Each row has a name. After each piece below comes the name of the row it's from, unless a question asks for something else. Each question is about the rows just above it. Places in a row count from 1.

[157 116 119 151 127 158] -> femug
[138 129 116 111 131 122] -> Bomu
[103 113 165 115 110 179] -> ran
[138] is at row and place -> Bomu, 1
[103] is at row and place -> ran, 1
Row and place of [165] in the named rows: -> ran, 3

[212  72 148 134 104 100 211 143  99  95 217 218  63 216 116 217] : Basut
[ 54 153 162 157 104 105  46 148  95 199  48  45 213  44  75  52] : regu
[132 173  64  60 188 177 161  80 172  35 140 157  39 152 212 165] : Miz
Row and place of [99] in the named rows: -> Basut, 9
Where in the named rows is [63]? -> Basut, 13
Row and place of [105] in the named rows: -> regu, 6
Where in the named rows is [213]? -> regu, 13

[142 104 146 161 113 149 119 109 155 114  59 179 133 147  95 132 128 132
 130 167 144  77 128 162 123 102 143 140 106 151]  gorif
[138 113 150 163 122 144 110 107 153 136 134 163 141 193 109 117 105 131
 129 139 126 163 147 105 117 125 131 128 142  75]  Sed
[139 111 149 163 121 145 112 107 153 132 143 134 129 116 116 112 120 123
 133 128 128 128 128 159 119 102 146 140 106 150]  vuv
[139 110 149 162 119 146 113 108 153 128 128 128 128 128 128 128 128 128
 128 128 128 128 128 156 106 105 149 146 104 140]  tagu
[139 110 149 161 119 146 113 108 153 146 128 128 128 128 128 128 128 128
 128 128 128 128 128 156 106 105 149 146 104 140]  safo
[138 102 150 163 122 144 110 107 155 136 134 127 141 139 109 117 105 131
 129 139 126 163 147 105 117 125 131 128 142  75]  Nenov
[139 111 149 163 121 145 112 107 153 132 143 134 129 116 116 112 120 123
 133 134 136 122 142 131 142 139 147 131 138 134]  relib
[140 106 147 162 116 148 116 108 155 128 128 128 128 128 128 128 128 128
 128 128 128 128 128 165 137 100 139 135 106 158]  kivi
[138 102 150 163 122 144 110 107 155 136 134 127 141 139 109 117 105 131
 129 139 126 163 147 105 117 125 131 128 142  75] is in which row? -> Nenov
Where do [138 113 150 163 122 144 110 107 153 136 134 163 141 193 109 117 105 131
 129 139 126 163 147 105 117 125 131 128 142  75] appear? -> Sed
[139 111 149 163 121 145 112 107 153 132 143 134 129 116 116 112 120 123
 133 128 128 128 128 159 119 102 146 140 106 150] is in which row? -> vuv
Where in the named rows is [135]? -> kivi, 28

[ 98 192 168 160  63 162 187] -> nub
[ 59 162  62  58  90  45 132] -> nede
[182  52  94 113 178  96  87] -> Gev
[182 188  94 113 178  51  87] -> gir
[182  52  94 113 208 116  59] -> ratu
[ 78 123  58  71 146  55 102] -> muku
[ 62 145  70  69  69  67 172] -> babi
Where in the named rows is [123]? -> muku, 2
[172] is at row and place -> babi, 7
Where in the named rows is [146]? -> muku, 5
Where in the named rows is [96]? -> Gev, 6
[192] is at row and place -> nub, 2

[119  63 119 124 130 129 122 144 147 154 104 154 132 144 121 127 125 117
 151 125 149 126 144 102 171 145 113 125 122 152 141 132  74 125 159 145
 116]  nuzol
[119 120 135 211 126 128 131 108 121 161 136 106 110 137 107 115 109 119
 113 129 124 128 135 119 138 141 142 132 136 107 139 120 107 136 103 150
 166]  bos
[120 163 120 101 135 130 108 106 100 136 104 131 143 111 138 123 121 124
 135 151 150 122 161 157 140 134 121 127 130 152 100 116 100 141 136 165
 116]  tal
[126 104 134 197 118 129 145 146 150 136 143 127 102 127 115 130 123 125
 125 126 114 130 106  87 139 140 134 129 125 109 153 139 102 117 127  94
 143]  sokes
[129 108 117  66 129 129 122 151 141 114 108 160 141 120 143 138 140 129
 154 133 142 126 132 119 145 130 109 124 117 156 122 138 104 119 167 170
  90]  fakit
[137 170 129 122 118 130 143 151 138  89 141 135 115  91 144 147 139 140
 131 145 111 129  98 113 111 125 126 128 119 119 127 145 127 113 143 133
 105]  felab
[125  46 127 153 127 127 136 149 161 152 126 178 121 161 111 125 127 119
 139 104 131 131 121  90 156 118 123 126 124 128 157 136 108 120 141 108
 137]  donir
[129 158 117  64 130 129 118 134 120 107 109 149 143 103 151 138 137 133
 145 148 142 124 138 142 131 126 113 126 120 155 108 131 113 125 158 177
  92]  rizu
[119 120 135 211 126 128 131 108 121 161 136 106 110 137 107 115 109 119
 113 129 124 128 135 119 138 141 142 132 136 107 139 120 107 136 103 150
 166] is in which row? -> bos
Row and place of [177] in the named rows: -> rizu, 36
[87] is at row and place -> sokes, 24
find: [125  46 127 153 127 127 136 149 161 152 126 178 121 161 111 125 127 119
 139 104 131 131 121  90 156 118 123 126 124 128 157 136 108 120 141 108
 137] -> donir
find: [129 158 117  64 130 129 118 134 120 107 109 149 143 103 151 138 137 133
 145 148 142 124 138 142 131 126 113 126 120 155 108 131 113 125 158 177
  92] -> rizu

[128  73  94 155] -> Logez
[140 167  98 122] -> bona
[147 202 127 160] -> Buziz
[ 97 121 142 135] -> Bako
[148 147 161 186] -> Gub
[187  93 122  50] -> fiza
[151 150  95 128] -> Gefe
[161 102 125 146] -> tos
[164 158 137 103] -> mev
[103 178 124 149] -> Nusef
[127 104  85 112] -> melaf
Where in the named rows is [125]? -> tos, 3
[187] is at row and place -> fiza, 1
[97] is at row and place -> Bako, 1
Row and place of [98] in the named rows: -> bona, 3
Row and place of [167] in the named rows: -> bona, 2

[145 150 197 190 168 123] : fizab
[165 151 144  96 141 112] : vepu
[150 151 144 161 146 129] : bil
[144 132 189 161 116 131] : suvu
[165 151 144 168 132 135] : nuvif
Row and place of [123] in the named rows: -> fizab, 6
Row and place of [129] in the named rows: -> bil, 6
Where in the named rows is [145]? -> fizab, 1
Row and place of [189] in the named rows: -> suvu, 3
Where in the named rows is [131]? -> suvu, 6
[165 151 144 168 132 135] is in which row? -> nuvif

[100  97  95 173  90 206]  bero
[178 183 144 143 200  98]  Maf
[180 183 144  89 181  73]  pufet
[178 183 143  89 181 218]  kudug
Where in the named rows is [73]? -> pufet, 6
find: [100  97  95 173  90 206] -> bero
Where in the named rows is [97]? -> bero, 2
[206] is at row and place -> bero, 6
Where in the named rows is [180]? -> pufet, 1
Where in the named rows is [90]? -> bero, 5

[ 97 105 192 146 147 117 116  98 152  94 118] = dibab
[ 97 105 132 146 147 117 116  98 143 115 119] = Siza
[ 82 108 102 191 193  76  73  89 182  74 155] = vanod
[ 82 108 102 191 193  76  73  89 182 125 155] = Fazo
The row with [ 82 108 102 191 193  76  73  89 182  74 155] is -> vanod
Row and place of [132] in the named rows: -> Siza, 3
Where in the named rows is [118]? -> dibab, 11
Row and place of [125] in the named rows: -> Fazo, 10
Which row holds [ 82 108 102 191 193  76  73  89 182 125 155]? -> Fazo

[143 145 142 139 133 126 119 113 108 106 105 105 107 108 108 107 105 102
 101 100 102 106 114 124 137 151 164 174 182 186 186 183 177 169 161 153
 144 137 130 123 114 105 147  85  74  65  59  56  57  63  74  88 104 121
 137 151] : mopit
[144 144 142 136 128 120 113 108 105 105 106 108 108 107 104 102  99 101
 106 114 127 143 158 105 105 186 186 181 173 163 153 144 135 127 118 108
  97  84  72 103  56  56  62  74  90 109 129 146 160 171 176 179 180 181
 180 179] : galu
[144 144 142 136 128 120 113 108 105 105 106 108 108 107 104 102  99 101
 106 114 127 143 158 105 105 186 186 181 173 163 153 144 135 127 118 178
  97  84  72  63  56  56  62  74  90 109 129 146 160 171 176 179 180 181
 180 179] : sel
The row with [144 144 142 136 128 120 113 108 105 105 106 108 108 107 104 102  99 101
 106 114 127 143 158 105 105 186 186 181 173 163 153 144 135 127 118 178
  97  84  72  63  56  56  62  74  90 109 129 146 160 171 176 179 180 181
 180 179] is -> sel
[177] is at row and place -> mopit, 33
Row and place of [178] in the named rows: -> sel, 36

[131 154 146 149] = riku
[148 150  60  95] = Nuv
[147 130 148  95] = tupas
[151 157 141 111] = koba
Where in the named rows is [147]? -> tupas, 1
[146] is at row and place -> riku, 3
[149] is at row and place -> riku, 4
Row and place of [157] in the named rows: -> koba, 2

[141 170  44 116  77] = Kef
[ 46 170  44 116  47] = tep
[133 170 137 115  70] = pilof
[143 170  45 116  81] = med
[131 170  46 115  69] = mibet
[144 170  46 117  83] = potib
[ 45 170  44 115  73] = luf
[139 170  43 115  75] = Dom
[135 170  44 115 136] = fevig
[145 170  47 117  85] = lis
Row and place of [75] in the named rows: -> Dom, 5
Row and place of [135] in the named rows: -> fevig, 1
Row and place of [136] in the named rows: -> fevig, 5
find: [141 170  44 116  77] -> Kef
Where do [143 170  45 116  81] appear? -> med
[139] is at row and place -> Dom, 1

[ 59  70 143 154 174] : midol
[166  80 119 164 166] : Tir
[161 162  60  64 116] : kedi
[186 168 166  61 124] : lizu
[116  98  59  89 165] : sitib
[156 124  73 162 155] : val
[ 78 138  54 115 165] : Kofev
[ 70 117  77 113  94] : duz
[ 90 169 108 170  89] : Zoza
[78] is at row and place -> Kofev, 1
Where in the named rows is [168]? -> lizu, 2
[117] is at row and place -> duz, 2
Row and place of [90] in the named rows: -> Zoza, 1
[60] is at row and place -> kedi, 3
Row and place of [186] in the named rows: -> lizu, 1

[179 158  86 146 157  89 146 153 153]  kapu
[133 133 155  96  96 161  98 125  95]  raz
[ 99 162  58 179 193  54 180 161 190]  nep
[158] is at row and place -> kapu, 2
Where in the named rows is [180]? -> nep, 7
[58] is at row and place -> nep, 3
Row and place of [54] in the named rows: -> nep, 6

